Each row below holds a small network's activations on one input, seen along a few directions.
In each table, some parts of the input vary, and every possible input appears once, in random order.
A made-up example of a description, with smaller parts first: values(2) and (point or line(11) or (line(6) and ring(8))).
Shared parts are said once, and a part with two or three values counts as separate values.

Other details of the inputs shift rows strongly along two fixed directions, in all tables alike. That doesn't count.

Rows:
x1: -6 -8 42 5 1 -19 20 -3 -1 7 10
x2: 14 -20 -22 -1 5 20 -10 -15 5 -13 -12
x3: -31 44 -17 -23 -17 -14 -42 25 -13 -7 18
x4: -6 -13 37 -1 -5 -17 17 -14 -6 -5 11
x5: -33 41 -11 -18 -8 -19 -51 11 -1 10 17
x6: 12 -13 -23 9 9 20 -7 -16 10 2 -11
x7: -1 -17 41 -10 -3 -17 17 -1 -8 -13 8
x8: 16 -18 -20 3 11 20 -7 -4 9 -5 -14
x9: -5 -7 33 1 -12 -15 30 -1 -15 -14 12
x10: 16 3 -27 13 9 19 10 -1 14 23 -21
x11: -33 51 -15 -20 -11 -18 -44 6 5 25 8
x12: 20 -15 -23 0 9 20 0 4 2 -11 -12
x13: 22 -17 -23 -4 8 20 0 4 0 -17 -12
x14: -6 -5 43 8 1 -20 20 -3 0 11 10
x15: -34 61 -25 -15 -16 -16 -34 21 -1 20 8
x16: 12 -4 -29 18 4 22 6 -4 5 1 -11
x17: -7 -10 38 3 -5 -18 18 -14 -4 0 11
x18: 19 -14 -23 4 10 20 1 3 4 -5 -11
x19: 18 -11 -24 8 12 19 2 3 6 -1 -12
x20: 17 -10 -24 11 12 18 2 3 7 4 -11
x21: -8 0 35 11 -9 -17 32 -2 -10 0 14
x22: -3 -1 40 10 0 -20 29 4 -5 11 13
x23: 16 -15 -19 6 12 20 -7 -4 10 0 -14
x24: 17 -20 -18 -1 10 19 -7 -4 6 -11 -15
x25: -27 30 -13 -35 -13 -16 -56 13 -10 -13 14
x26: -3 -10 33 -3 -13 -14 29 0 -17 -19 10
x27: -7 5 43 7 -3 -20 30 -7 6 27 3
x28: 13 -8 -28 12 3 22 6 -3 2 -8 -10
Each input here is: line(4) and (point or line(6)).
Changing only the line(4) part turns x17 into x28. The same change can be made to x5. Which row results?
> x16
List by row number the other rows that have the line(4) part in common with x19.
> x10, x12, x13, x18, x20, x22
Change only the line(4) part in x18. List by row number the other rows that result.
> x3, x4, x8
Change only the line(4) part in x11. List by row number the other rows that result.
> x10, x15, x27
Change only the line(6) part in x24. List by row number the other rows that result.
> x1, x7, x8, x14, x23

Rows:
x29: -12 7 -2 -10 -3 1 -22 -4 -2 -6 7
x30: -17 15 29 1 -12 -19 12 4 -4 15 12
x31: 4 -10 4 -4 6 -7 -5 -5 0 0 4
x32: -5 -3 32 -1 -2 -11 16 10 -12 -8 14
x33: 13 -7 -35 10 14 31 -17 0 16 3 -25
x34: -8 7 -5 -11 -6 2 -22 -4 -3 -5 3
x35: -12 1 32 4 -5 -13 15 1 0 9 7
x36: 15 -11 -16 -1 12 20 -7 3 3 -5 -7
x37: -11 14 -4 -4 -5 -1 -14 9 4 9 -2
x38: -17 6 29 2 -6 -29 8 6 -1 11 13
x39: 24 -18 -15 31 15 18 30 -21 11 19 -14
x40: 23 -25 -10 27 11 22 27 -16 15 9 -14
x41: -15 19 -13 -7 -6 -6 -26 17 -7 -12 14
x42: 13 -11 -16 -4 7 19 -12 -7 4 -3 -10
x43: 1 -3 32 -10 -3 -18 15 6 -9 -2 9
x44: -16 10 29 -8 -11 -26 15 5 -2 8 7
x45: -14 24 -34 -9 4 -3 -48 18 8 8 -5
x46: -2 0 20 -10 -5 -15 17 10 -10 -9 7
x47: 16 -27 25 19 7 9 34 -12 7 4 -17
x48: -10 7 16 -6 -13 -14 6 7 -13 -12 10
x49: -13 16 -31 -7 -4 5 -39 5 0 -12 6
x50: 13 -24 7 0 0 6 22 -22 2 -9 -9
x51: -9 16 -35 -6 -2 1 -34 15 -5 -11 5
x52: 16 -16 -13 16 14 19 1 -4 16 3 -18
x53: -8 -3 32 -8 -11 -17 10 -11 -8 -5 9
x54: 23 -11 -36 -2 13 31 -16 4 6 -5 -17
x55: 24 -38 -9 16 11 18 16 -26 7 -7 -13
x56: 22 -36 -12 21 7 19 20 -22 3 -13 -13
x57: 21 -14 -45 7 14 23 -13 7 4 -9 -13
x58: 20 -12 -39 -10 11 25 -15 -8 10 -5 -20
x59: -14 42 -40 -1 2 4 -40 11 7 20 6
x60: -16 39 -14 -10 -5 -10 -12 5 0 21 4
x61: -12 -3 30 -1 -13 -12 13 -7 -12 -10 11
x62: -9 16 27 9 -5 -13 22 -5 -4 22 10
x63: 19 -24 14 15 6 9 29 -11 9 3 -21
x64: 26 -23 -17 8 17 21 2 -1 7 -6 -9
x65: -15 16 28 -2 -13 -23 14 3 -3 14 10
x66: -2 17 -29 -25 1 2 -31 17 -1 -4 -2
x67: -17 6 28 -12 -16 -23 11 -4 -12 -11 13
x68: -16 24 -8 -16 -4 -11 -23 14 5 6 -5
x69: -12 8 21 6 -5 -9 12 0 0 13 9
x70: -14 7 26 -11 -14 -23 16 7 -14 -12 14
x71: -16 44 -37 -3 1 8 -38 10 4 21 2
x72: -9 5 -3 -7 -1 -4 -23 -3 0 -6 9
x73: -10 3 33 -3 -3 -22 9 15 -11 -7 22
x74: -20 5 32 -4 -12 -17 5 -3 -12 -10 18
x75: -1 -1 29 -5 -6 -16 19 10 -13 -8 10
x76: 23 -31 -10 20 8 29 25 -12 0 -17 -13
x77: 16 -26 11 22 8 9 29 -11 12 5 -9
x78: -15 6 30 -4 -14 -17 10 8 -16 -11 16
x79: 22 -28 11 13 6 15 31 -3 -4 -10 -8
x80: 17 -9 -26 10 5 19 16 -10 12 9 -20
x81: -15 26 -37 -18 -11 4 -45 8 -4 -11 0
x82: 17 -25 24 1 4 1 25 -16 -1 -3 -5
x83: -14 11 13 5 -5 -21 5 3 0 15 12
x84: -8 14 -10 -15 3 -14 -29 18 -5 0 12
x85: 17 10 -46 13 8 28 -5 -9 11 17 -21
x86: -10 1 28 -12 -1 -13 -4 -1 -6 -1 13
x87: 22 -33 14 10 13 10 21 -17 6 -4 -4
x88: -13 30 -35 -14 -7 2 -41 17 7 8 -6
What do these inputs look like to the network?
> line(6) and (line(4) or ring(6))
Changing only the line(6) part turns x51 into x78. The same change can be made to x39. Which row results?
> x62
List by row number the other rows that have the line(6) part in common with x46.
> x44, x50, x58, x60, x66, x67, x68, x70, x80
Start at x61 and move only the ring(6) part, one step at a time. The first step leads to x78. Which rows follow, in order?
> x79, x54, x42, x34
Change only the line(4) part in x40. List by row number the other rows that result.
> x52, x59, x77

Rows:
x89: 14 -29 29 16 0 2 44 -17 -5 -9 -1
x90: -12 6 7 -12 -2 -9 -20 2 0 -2 6
x91: 13 -6 -23 7 9 15 -3 -7 8 5 -10
x92: -10 18 0 -9 -4 -9 -8 8 -1 8 4
x93: -10 7 6 -11 -3 -11 -15 4 -4 -3 9
x94: 14 -29 34 19 6 -1 42 -21 5 7 -5
x95: -6 -14 57 0 -6 -28 33 -7 -12 -3 19
x96: -9 18 1 -6 -3 -9 -6 13 -3 7 4
x97: -13 18 1 -2 -7 -8 -6 5 -4 6 7
x98: 15 -11 -21 1 6 17 -1 3 2 -9 -12
x99: -12 18 1 -6 -8 -9 -5 5 -2 6 4
x100: 15 -11 -21 -1 6 18 -3 -2 3 -8 -12
x101: -11 16 1 -2 -3 -9 -7 12 -2 7 8
x102: -13 18 -1 0 -5 -8 -5 10 -4 4 8
x103: 12 -14 -18 2 8 17 -9 -8 7 -5 -11
x104: 12 -10 -23 7 4 18 0 0 1 -11 -8
x105: 14 -13 -20 6 6 18 -2 1 3 -9 -9
x106: -13 13 6 -6 -2 -9 -16 1 5 11 4
x107: 12 -10 -22 1 1 17 -1 -5 3 -10 -13
x108: -11 14 5 -5 -2 -11 -11 3 1 9 7
Changing only one part turns x104 into x102. The same change can be made to x100. Which row results?
> x92
What do these inputs look like to the network?
> values(2) and (line(4) or ring(6))
Change only the values(2) part in x96. List by row number the other rows that result.
> x98

Rows:
x109: -4 -9 37 -5 -3 -17 14 -6 -4 -2 9
x110: -7 10 -7 -7 -2 -3 -14 11 -3 -3 5
x111: -2 2 -7 2 3 3 -11 -4 5 5 -1
x112: 18 -14 -6 17 5 15 28 -12 6 6 -15
x113: 18 -14 -22 12 10 21 5 -4 5 -4 -12
x114: -3 15 -37 -5 -1 13 -28 7 2 -3 -5
x115: -6 7 -2 -11 -6 -4 -10 6 -6 -7 3
x116: -11 11 9 -13 -5 -13 -11 14 -8 -6 10
x117: 9 -11 -4 6 1 9 11 -6 0 -5 -5
x118: -8 13 -12 -11 -5 -2 -17 8 -3 -6 3
x119: 0 3 3 3 2 -1 3 -4 7 14 -5
x120: -10 0 39 -5 -7 -24 17 6 -11 -3 16
x121: -11 6 45 3 -7 -27 31 5 -7 12 14
x122: 17 -23 -2 13 10 14 14 -17 8 2 -11
x123: -18 29 -23 -11 -7 -3 -33 13 -3 1 7
x124: -8 5 5 -9 -1 -7 -14 1 1 0 4
x125: 18 -28 6 12 9 12 20 -18 7 0 -10
x126: 8 -3 -21 8 5 14 -4 2 4 -1 -6
What do these inputs look like to the network?
> values(3) and (point or line(5))
Changing only the values(3) part turns x121 into x112. The same change can be made to x126. Which row results?
> x123
List by row number the other rows that have the values(3) part in common with x111.
> x109, x119, x122, x124, x125
Change only the values(3) part in x109. List by row number the other rows that result.
> x115, x116
